Each row below holds a small network's activations on one record, seen along a few directions.
After each row come some of the record's fields: KOSOK, GIZAK, FABA, ZITIR.
Not every record has every field; a missing one is left out.
The largest differences between rows may come from other fields.
In the rows, 500 means zero.
Random noise pushes rows far along 19 fixed directions. That doesn't count. These rows show it; they differ only by the noise:
[323 543 698 505 403 710 389 423 316 439 606 828 593 322 330 241 807 457
  94 583 346 454 623 514 599 692 338 615 447 451 638 483 340 494 511 618
 600 520 359]
[496 623 450 786 634 407 526 590 328 493 491 559 495 477 409 345 570 339
 620 502 245 503 426 576 331 429 602 267 600 513 487 576 582 358 488 508
 680 531 414]
[475 420 784 594 539 455 330 719 402 608 144 458 309 632 490 485 197 489
 358 239 602 435 365 599 405 441 588 792 373 497 314 284 442 467 432 658
 724 642 662]
[512 536 248 667 387 474 430 576 478 393 502 648 429 363 412 497 686 488
 536 443 343 451 615 556 466 418 477 446 354 498 655 629 440 583 566 464
 678 401 537]
[699 440 402 350 566 377 685 312 723 436 353 488 433 521 700 553 485 681
 662 509 458 337 527 477 604 655 468 593 408 686 519 519 386 610 349 370
 227 485 475]
[554 615 597 377 480 553 499 503 550 403 454 462 432 550 553 447 446 544
 608 379 303 596 260 490 501 466 742 224 649 589 273 429 368 263 510 464
 817 699 752]
[436 436 898 171 528 646 434 367 547 429 186 499 318 560 298 620 494 560
 699 589 519 331 336 397 574 419 490 758 536 572 448 674 176 544 487 761
 501 634 269]
[481 582 573 620 476 601 401 497 462 577 668 522 561 588 326 418 403 505
 280 353 551 472 531 539 610 594 370 632 363 381 426 353 541 589 424 573
 402 348 547]
[375 570 309 513 551 281 495 811 638 779 631 306 653 593 314 567 441 430
 595 609 526 483 617 380 739 356 324 499 596 695 620 569 439 552 422 490
 263 418 412]
[334 479 425 499 583 632 575 384 332 464 443 518 541 620 650 461 475 644
 364 527 658 567 527 478 487 751 309 704 598 456 537 306 638 383 515 574
 278 468 476]
[464 410 633 375 414 612 432 408 470 530 670 594 588 546 333 553 629 487
 323 567 428 544 399 461 590 701 463 481 608 388 382 643 666 631 598 581
 592 556 599]
[500 375 467 546 404 375 460 602 431 511 575 544 372 180 600 459 404 228
 599 378 459 284 634 658 310 136 488 517 452 417 664 492 455 604 636 465
 762 561 453]
[584 314 966 539 491 554 716 420 473 529 566 542 670 570 163 273 718 506
 503 411 708 420 517 337 577 708 530 414 261 302 441 811 559 349 374 479
 366 605 504]
[594 339 336 556 404 182 522 513 654 314 576 538 215 293 562 610 338 449
 776 344 267 302 692 566 629 250 641 596 320 420 545 744 402 710 562 423
 766 651 429]
[450 467 659 360 472 644 474 448 533 511 376 496 586 404 388 273 631 503
 653 504 579 443 440 475 721 567 568 543 443 505 533 623 358 390 519 574
 396 664 502]
[446 330 492 309 697 210 500 338 663 492 552 341 247 742 294 493 394 545
 712 381 775 261 634 441 387 463 725 672 473 518 425 478 436 540 535 525
 500 573 631]
[374 354 635 486 649 374 525 702 644 538 262 654 356 476 555 713 684 418
 117 492 372 343 471 489 400 516 496 513 564 549 628 410 350 452 401 502
 863 332 587]
[343 642 657 429 383 575 353 651 529 508 785 330 464 488 290 433 272 488
 445 367 565 534 623 350 737 189 440 521 446 460 400 344 166 333 453 565
 532 578 445]
[602 386 482 408 375 548 554 485 652 454 501 412 398 259 516 447 482 383
 771 329 702 203 566 644 641 310 417 625 374 391 723 612 344 617 495 487
 423 467 505]
[517 514 306 629 640 498 497 439 557 431 333 555 326 305 706 428 426 568
 544 474 317 473 558 439 504 452 667 548 408 535 352 457 491 440 497 409
 530 449 443]
[122 380 322 529 469 316 518 631 511 320 608 487 233 770 333 736 326 713
 418 325 683 498 823 365 705 486 366 927 461 348 628 513 418 481 565 649
 682 482 521]

[517 466 192 533 410 537 407 685 581 540 570 445 560 186 944 617 563 461
 146 692 355 713 528 485 633 498 467 336 655 531 471 376 649 467 527 298
 493 511 595] : (KOSOK sabu; GIZAK vafa; FABA mog; ZITIR gilok)
[421 466 517 668 567 590 394 557 546 731 422 523 788 401 363 284 578 478
 483 670 432 686 449 412 915 737 645 578 391 408 348 810 816 548 552 531
 240 555 419] : (KOSOK sabu; GIZAK vafa; FABA sol; ZITIR gilok)
[540 526 557 540 463 485 649 565 481 590 562 505 679 576 265 360 638 476
 656 419 608 480 512 440 477 510 496 333 453 551 556 644 482 423 454 462
 475 484 577] : (KOSOK baz; GIZAK buze; FABA tura)
[443 484 533 302 580 454 654 445 658 574 193 551 645 651 786 850 286 703
 667 559 365 606 366 371 451 468 476 513 454 670 515 388 473 525 547 492
 411 353 479] : (KOSOK vur; GIZAK buze; FABA mog)
[630 610 699 522 392 767 427 507 663 562 353 577 534 500 425 597 374 573
 439 373 386 506 295 507 743 553 440 623 320 433 358 565 479 689 404 558
 489 283 539] : (KOSOK vur; GIZAK vafa; FABA tura; ZITIR gilok)
[452 562 385 633 444 640 626 489 336 434 475 601 513 537 447 383 514 542
 644 416 548 518 536 516 449 571 391 542 500 432 570 612 652 451 570 510
 528 428 504] : (KOSOK baz; GIZAK nito; FABA sol)
[457 478 333 479 504 451 461 319 659 522 572 694 864 299 660 424 694 471
 609 636 138 636 515 504 754 662 719 256 289 414 591 606 681 566 720 359
 411 510 527] : (KOSOK kuvun; GIZAK vafa; FABA sol; ZITIR gilok)
[419 534 571 420 490 679 525 337 501 401 674 488 332 562 164 391 491 613
 576 396 653 523 582 247 476 450 672 506 508 407 221 649 474 383 585 507
 661 472 560] : (KOSOK baz; GIZAK vafa; FABA sol; ZITIR gama)
[689 517 546 326 467 581 496 492 645 738 675 397 711 425 759 571 295 303
 390 377 510 505 253 671 395 458 523 257 643 469 377 183 694 613 532 347
 505 369 807] : (KOSOK sabu; GIZAK pofib; FABA tura)
[726 441 479 392 353 745 373 433 509 564 587 383 489 346 436 633 684 516
 434 701 629 537 488 289 319 358 399 329 468 538 300 625 560 627 513 379
 270 414 461] : (KOSOK baz; GIZAK buze; FABA tura)
[445 424 487 539 512 575 626 519 653 573 578 493 679 342 544 417 545 333
 608 386 606 411 476 630 791 553 497 482 459 256 719 611 643 505 521 494
 429 336 550] : (KOSOK baz; GIZAK nito; FABA tura)
[585 558 471 380 339 821 497 636 480 679 573 430 562 381 670 609 450 405
 360 623 469 586 260 524 534 512 278 424 916 525 356 549 751 626 533 481
 555 447 620] : (KOSOK sabu; GIZAK buze; FABA tura)
[566 481 647 185 557 626 623 340 668 434 707 331 403 179 773 371 455 391
 524 664 445 405 468 420 730 426 526 391 850 548 379 489 304 357 399 408
 388 697 315] : (KOSOK sabu; GIZAK nito; FABA tura)
[611 586 333 669 390 403 281 517 284 462 579 458 424 529 434 312 415 526
 533 496 450 574 550 646 496 536 541 587 446 563 395 498 556 622 521 535
 467 773 520] : (KOSOK vur; GIZAK vafa; FABA sol; ZITIR gama)
[438 589 326 521 606 414 442 404 554 308 640 490 332 688 279 548 592 550
 594 552 367 485 507 521 613 603 595 500 646 478 512 624 459 541 506 593
 592 486 461] : (KOSOK vur; GIZAK nito; FABA tura)
[675 598 622 514 367 558 425 524 434 649 416 640 677 402 519 508 472 424
 490 419 429 516 478 514 142 263 478 292 207 593 502 332 470 585 560 370
 557 322 541] : (KOSOK baz; GIZAK vafa; FABA mog; ZITIR gama)
[609 663 501 510 400 672 408 540 577 647 535 505 625 474 523 268 398 601
 411 375 462 655 449 444 600 580 653 410 348 580 241 347 552 456 512 362
 514 489 811] : (KOSOK kuvun; GIZAK vafa; FABA mog; ZITIR gilok)
[627 439 771 518 382 442 531 644 445 687 697 661 486 366 364 359 483 368
 133 549 332 395 601 451 536 545 379 603 546 615 342 643 484 730 375 461
 673 603 422] : (KOSOK baz; GIZAK nito; FABA tura)
[526 578 661 430 526 490 647 420 495 554 743 411 622 615 495 372 364 544
 523 489 509 591 503 349 505 531 510 342 586 524 322 443 536 335 439 413
 393 603 498] : (KOSOK sabu; GIZAK vafa; FABA tura; ZITIR gama)
[593 465 505 380 533 244 552 396 635 696 702 419 742 595 544 575 169 345
 905 363 439 422 437 627 455 337 604 348 430 447 492 430 710 716 651 425
 398 504 568] : (KOSOK sabu; GIZAK buze; FABA mog)
[468 672 651 592 463 714 530 631 243 585 283 566 534 560 594 633 223 507
 531 444 345 666 257 446 286 345 389 493 621 559 290 399 577 425 531 609
 656 440 408] : (KOSOK baz; GIZAK digan; FABA tura)
[674 486 431 943 506 319 537 387 336 346 750 461 488 674 482 503 261 702
 327 397 477 718 697 440 604 706 534 598 167 274 212 523 795 547 337 436
 242 569 358] : (KOSOK sabu; GIZAK vafa; FABA mog; ZITIR gama)
[530 495 421 563 571 563 676 443 424 535 519 578 535 714 427 629 708 593
 392 611 530 541 450 394 252 710 334 396 656 540 484 600 747 530 457 466
 458 276 545] : (KOSOK baz; GIZAK buze; FABA tura)
[308 410 422 405 530 577 409 508 461 433 497 455 403 649 545 942 507 600
 291 716 519 636 465 343 490 538 288 613 714 397 460 470 635 535 580 617
 464 394 361] : (KOSOK baz; GIZAK digan; FABA mog)
[416 487 655 476 538 612 590 241 463 532 619 684 703 489 390 311 440 574
 631 529 347 608 556 254 597 629 687 463 340 349 240 695 758 452 673 442
 447 566 405] : (KOSOK baz; GIZAK vafa; FABA sol; ZITIR gilok)
[612 328 483 450 626 451 271 477 678 505 451 448 216 249 429 454 811 405
 118 645 604 258 641 444 452 506 646 562 455 571 420 476 312 571 359 400
 500 466 485] : (KOSOK baz; GIZAK vafa; FABA sol; ZITIR gama)
[275 507 222 453 732 499 590 414 571 693 464 549 559 387 602 515 432 542
 565 742 517 495 702 286 520 447 480 674 616 630 512 500 629 579 609 453
 237 246 253] : (KOSOK vur; GIZAK buze; FABA mog)
[553 479 418 489 395 360 486 643 582 614 547 383 697 576 525 459 335 446
 810 283 510 535 342 683 643 445 583 382 405 449 604 505 592 555 611 510
 543 619 805] : (KOSOK vur; GIZAK digan; FABA tura)
[444 492 442 561 607 440 185 493 548 545 261 652 370 350 450 322 584 494
 368 508 354 406 567 585 495 516 736 689 298 599 455 392 370 612 552 573
 636 516 529] : (KOSOK sabu; GIZAK buze; FABA mog)
[497 511 448 820 634 610 360 401 425 361 570 572 372 331 619 493 435 506
 143 562 240 619 505 481 737 687 594 627 488 237 205 488 712 509 412 536
 479 485 263] : (KOSOK sabu; GIZAK vafa; FABA tura; ZITIR gama)
[534 584 212 433 519 456 557 403 682 401 662 384 485 550 419 747 524 495
 748 633 458 467 480 544 768 503 418 501 701 492 611 711 529 705 484 545
 302 353 343] : (KOSOK sabu; GIZAK vafa; FABA mog; ZITIR gilok)
[491 785 469 810 509 509 594 661 370 390 723 407 590 643 188 439 660 398
 614 398 528 506 523 538 453 345 332 180 484 438 725 493 321 226 296 520
 432 307 353] : (KOSOK baz; GIZAK digan; FABA tura)
[634 347 449 524 354 598 327 451 489 305 597 464 282 143 603 408 616 399
 385 464 554 356 554 661 595 441 516 585 414 302 553 534 418 591 515 491
 532 648 481] : (KOSOK vur; GIZAK digan; FABA tura)

Which values does each new row have?
[457 491 369 372 513 692 508 395 646 381 534 369 490 290 666 534 620 417
 662 546 585 502 397 561 616 391 562 333 626 347 620 484 471 364 584 498
 436 411 537] : (KOSOK baz; GIZAK digan; FABA mog)
[422 412 351 577 562 291 477 451 526 646 645 610 737 311 819 415 297 366
 503 437 289 477 646 617 504 456 553 482 308 400 596 281 740 622 660 371
 434 487 489] : (KOSOK sabu; GIZAK buze; FABA sol)
[474 421 550 541 724 311 368 647 786 431 312 517 340 446 482 703 772 470
 127 649 252 456 429 445 751 624 730 421 531 559 462 507 276 433 264 479
 663 469 479] : (KOSOK vur; GIZAK digan; FABA mog)
[250 715 413 330 568 670 462 511 609 749 355 527 862 637 495 446 411 523
 706 487 520 608 349 488 651 523 486 493 547 614 622 306 509 423 667 586
 348 289 625] : (KOSOK baz; GIZAK vafa; FABA tura; ZITIR gama)
[264 504 489 649 692 430 427 674 520 648 275 411 595 649 457 630 294 358
 701 292 659 434 424 620 416 278 512 575 361 326 716 300 581 412 600 649
 488 250 532] : (KOSOK sabu; GIZAK vafa; FABA sol; ZITIR gama)
[349 445 342 463 428 408 393 809 500 694 339 393 684 622 469 696 558 593
 481 651 630 692 547 341 544 432 377 504 476 677 603 529 511 486 571 487
 343 525 547] : (KOSOK vur; GIZAK buze; FABA sol)
[629 484 690 737 540 282 505 714 568 289 264 323 423 703 380 661 544 570
 573 388 506 516 407 538 752 504 551 438 254 443 587 594 218 288 163 542
 411 664 389] : (KOSOK vur; GIZAK vafa; FABA sol; ZITIR gilok)
[326 446 332 560 494 828 567 737 470 717 453 401 651 218 530 624 718 450
 447 818 689 633 556 154 523 327 217 420 655 451 568 748 695 382 574 439
 214 202 285] : (KOSOK vur; GIZAK digan; FABA tura)
[454 507 424 810 716 356 391 664 465 694 654 392 610 495 335 343 601 266
 310 633 510 570 537 512 535 573 656 367 589 394 403 555 814 442 436 463
 420 468 462] : (KOSOK sabu; GIZAK vafa; FABA mog; ZITIR gilok)
[413 522 624 456 477 627 516 436 459 335 426 643 266 421 475 237 514 538
 415 386 443 364 517 569 641 649 567 730 587 474 458 522 354 411 471 582
 775 660 537] : (KOSOK baz; GIZAK digan; FABA sol)
[412 371 493 512 569 611 312 391 341 449 311 534 473 259 676 246 703 380
 406 520 631 431 487 690 335 550 605 545 451 402 654 306 513 357 623 556
 480 619 546] : (KOSOK baz; GIZAK vafa; FABA sol; ZITIR gama)
[380 408 836 633 592 384 420 699 452 780 697 446 721 514 234 172 417 282
 347 346 595 544 553 398 568 462 744 346 355 361 292 452 607 282 506 476
 599 680 642] : (KOSOK baz; GIZAK nito; FABA sol)
[501 487 904 395 522 499 495 354 446 458 540 582 530 502 506 493 423 358
 427 521 336 453 312 712 562 554 535 541 618 398 524 486 460 577 476 702
 633 643 376] : (KOSOK sabu; GIZAK vafa; FABA mog; ZITIR gama)
[421 451 531 573 732 477 531 459 677 529 300 451 534 641 540 649 366 563
 650 337 466 490 319 481 579 515 643 493 327 340 447 429 572 417 499 588
 472 294 592] : (KOSOK baz; GIZAK digan; FABA sol)
[448 494 525 394 429 496 534 498 534 733 305 766 642 565 415 327 422 567
 612 348 476 459 498 500 462 634 621 682 376 640 460 587 628 691 694 504
 696 485 782] : (KOSOK sabu; GIZAK vafa; FABA tura; ZITIR gama)
[592 588 643 428 377 362 483 699 394 790 796 419 775 665 282 432 511 318
 411 587 511 593 413 534 361 464 386 203 706 707 472 493 566 573 477 480
 525 624 626] : (KOSOK baz; GIZAK nito; FABA mog)
